A small network was shown many inputs. Here are its activations along a few directions, one row for each input.
Each table varies a few parts of the input and shows all the possible inputs, shuffled.
Descriptions start from the smaller parts, as in this example, which fits no table here: ring(8) and (point or line(9) or (values(3) and line(6))).
Shared parts are said once, and a part with two or three values counts as separate values.
In the rows, zero is written as 128.

Other details of the inputs shift rows strongly along two fixed directions, in all tables alike. That doesn't count.

Rows:
x1: [119 131 153  83 179 112 118 177  47 148 110  78 195 125]
x2: [122 120  70 164 115 137 119 131 122 128 150 149 101 109]
x3: [134 156 160  86 167 100 131 142  71 171 104  87 181 125]
x4: [144 132 113 126 130 134 135 101 132 154 137 120 123 130]
x5: [103 168 202  91 157  82 161 128 212  75 129 126 114 172]
x6: [149 126  90 186  79 156 111  67 181 117 138 178  68 133]
x7: [131 162 160 100 166 101 139 150  71 173 100  86 181 124]
x8: [104 145 165 120 138 102 141 128 180  83 132 150  99 160]
x9: [104 152 168 142 127 101 145 129 195  75 131 159  90 164]
x10: [153  98  41 179  98 167  89 108  76 161 139 148 104  92]
x11: [143  66  62 161  46 149 149 146  84 111 117 144 130  67]
x12: [132  98 110 119 156 155  91 166  54 149 116  98 178 107]
x13: [130 101  47 157 115 153 100 130  97 138 155 147 103  95]
x14: [137  92 116 135 131 168  92 148  92 137 126 123 146 128]
x15: [126  67 153  84  94 148 157 146 116 138 131  92 182  83]
x16: [109 178 183  81 152  82 179 108 217 103 147 120 107 169]
x17: [139 152 158  84 171 112 130 138  82 170 105  80 186 121]
x18: [137 148 108 193  77 134 128  78 182 114 132 181  63 143]
x19: [131 184 222  93 138  94 159  92 203 123 110 128 125 182]
x20: [115 136 110  87 175 115 149 141 103 145 141  93 151 109]
x21: [125 118 128 194  80 153  92 120 167  93 116 186  84 152]
x22: [130  87  97 149 124 163 101 141 132 112 151 144 107 125]
Each input here is: values(2) or (line(4) and ring(5)).
Which other rows does x16 become when the line(4) part takes its other values? List them by row number.
> x2, x13, x20

Rows:
x23: [151  88  92 190  70 195  49 132  93 133 111 163 128 104]
x24: [126  94 125 178  33 176 118  79 218 106 163 183  68 117]
x25: [112 153 243  77 134 105 147 130 209  93 125 107 152 172]
x26: [127 146 168 166  96 106 125 118 169  71  95 173  93 165]
x27: [ 91 137 228  83 145  99 145 159 177  94 131 105 151 156]
x28: [141  92  61 194  52 148 151  99 177  89 138 181  61 125]
x29: [108  66  94 182  63 183  97 153 146 106 166 168  90  97]
x30: [ 94 167 191 143  85  94 142 134 197  88 122 165 100 149]
x31: [102 144 185  90 161  97 120 181  75 140  97  89 191 122]
x32: [128 115  93 176  94 132 124 150  89 113 116 158 112 109]
x33: [116  70  97 179  66 172 132 129 198  66 157 190  62 124]
x34: [118 172  97  97 158  83 138 114 135 123 151 114 113 109]
x35: [112 141 194  61 141  92 208 111 199 111 133 101 146 140]
x36: [159  71  71 121 148 165 114 159  32 143 105  95 181 111]
x37: [134 179 179 142  81  86 176  69 206  97 106 162  92 157]
x38: [131 103 165  92 118 147 122 130 130 149 142 106 157 119]
x39: [103 117 150 113 107 119 158 148 159 130 158 107 136 102]
x40: [155  83  60 196  43 171 135  69 173 100 135 191  62 125]
x41: [167  96  85 195  79 177  76 119  93 115 100 168 116 121]
x42: [123 167 150 130 112  74 180 125 143 117 113 125 127 127]
x43: [154 105  11 175  92 178  67  71 108 137 159 170  72  80]
x44: [110 183 161  86 180  78 113 120 159  81 127 127 113 163]
x45: [134 222 209 104 192  87 145  80 189 166 121 118 111 209]
x46: [104 184 135 119 138  84 127 107 195  69 151 163  71 154]
x47: [132 144 174  68 153 109 127 150  63 182  99  74 203 109]
x48: [114 123 108 125 118 118 131 166  64 172 127  98 172  70]
x49: [159  42  68 152  83 205  98 112 126 130 145 157 112  99]
x50: [150 152 164  80 158  93 151 134  66 160  90  85 187 127]
x51: [104 152 172  86 148  69 206 149 159  84 115 113 130 164]
x52: [109  83 145  62 192 122 148 196  71 131 122  66 200 112]
x53: [123 174  99 172 158 119 129 113 142 179 152 135  94 146]
x54: [121 148 111 136 228 131  88 167  39 197 126  92 161 144]
x55: [131 210 196 115 213 102 125 112 156 157 112 107 133 203]
x56: [151 140  89 120 155 144  67 110 109 113 129 132 122 128]
x57: [131 103  90 128 112 151 108 144  35 194 122 100 181  59]
x58: [159  90  95  96 144 139 143 133  58 156 111  94 171 118]
x59: [110 156  95 135 218 122 116 173  41 204 145  94 154 129]
x60: [145 126  42 159 181 170  93 123  22 242 143  98 145  96]
x61: [156 144  92 117 132 136  82  77 134 125 139 147  96 127]
x62: [137  86 140  85 158 151 134 157 109 123 122  92 177 124]
x63: [109 131 167 119  95 104 197 110 250  73 148 147  84 143]
x64: [134  75  87 132 141 143 123 165  62 116 110 116 150 123]
Describe the family of inputs behind these rows.
> ring(6) and (values(2) or ring(5))
The inputs of x41 and x32 match in every part but the ring(6) part. If x25 is changed in the same way as x41 into x32, which row does it become?
> x29
The inputs of x61 and x34 match in every part but the ring(6) part. If x50 is changed in the same way as x61 into x34, which row does it become?
> x42
Which other rows does x34 become when the values(2) part takes its other values? List them by row number.
> x53
Which other rows agree with x60 in the ring(6) part? List them by row number.
> x24, x35, x37, x40, x43, x57
Which other rows does x35 become when the ring(6) part takes its other values? List them by row number.
> x33, x49, x52, x62, x63
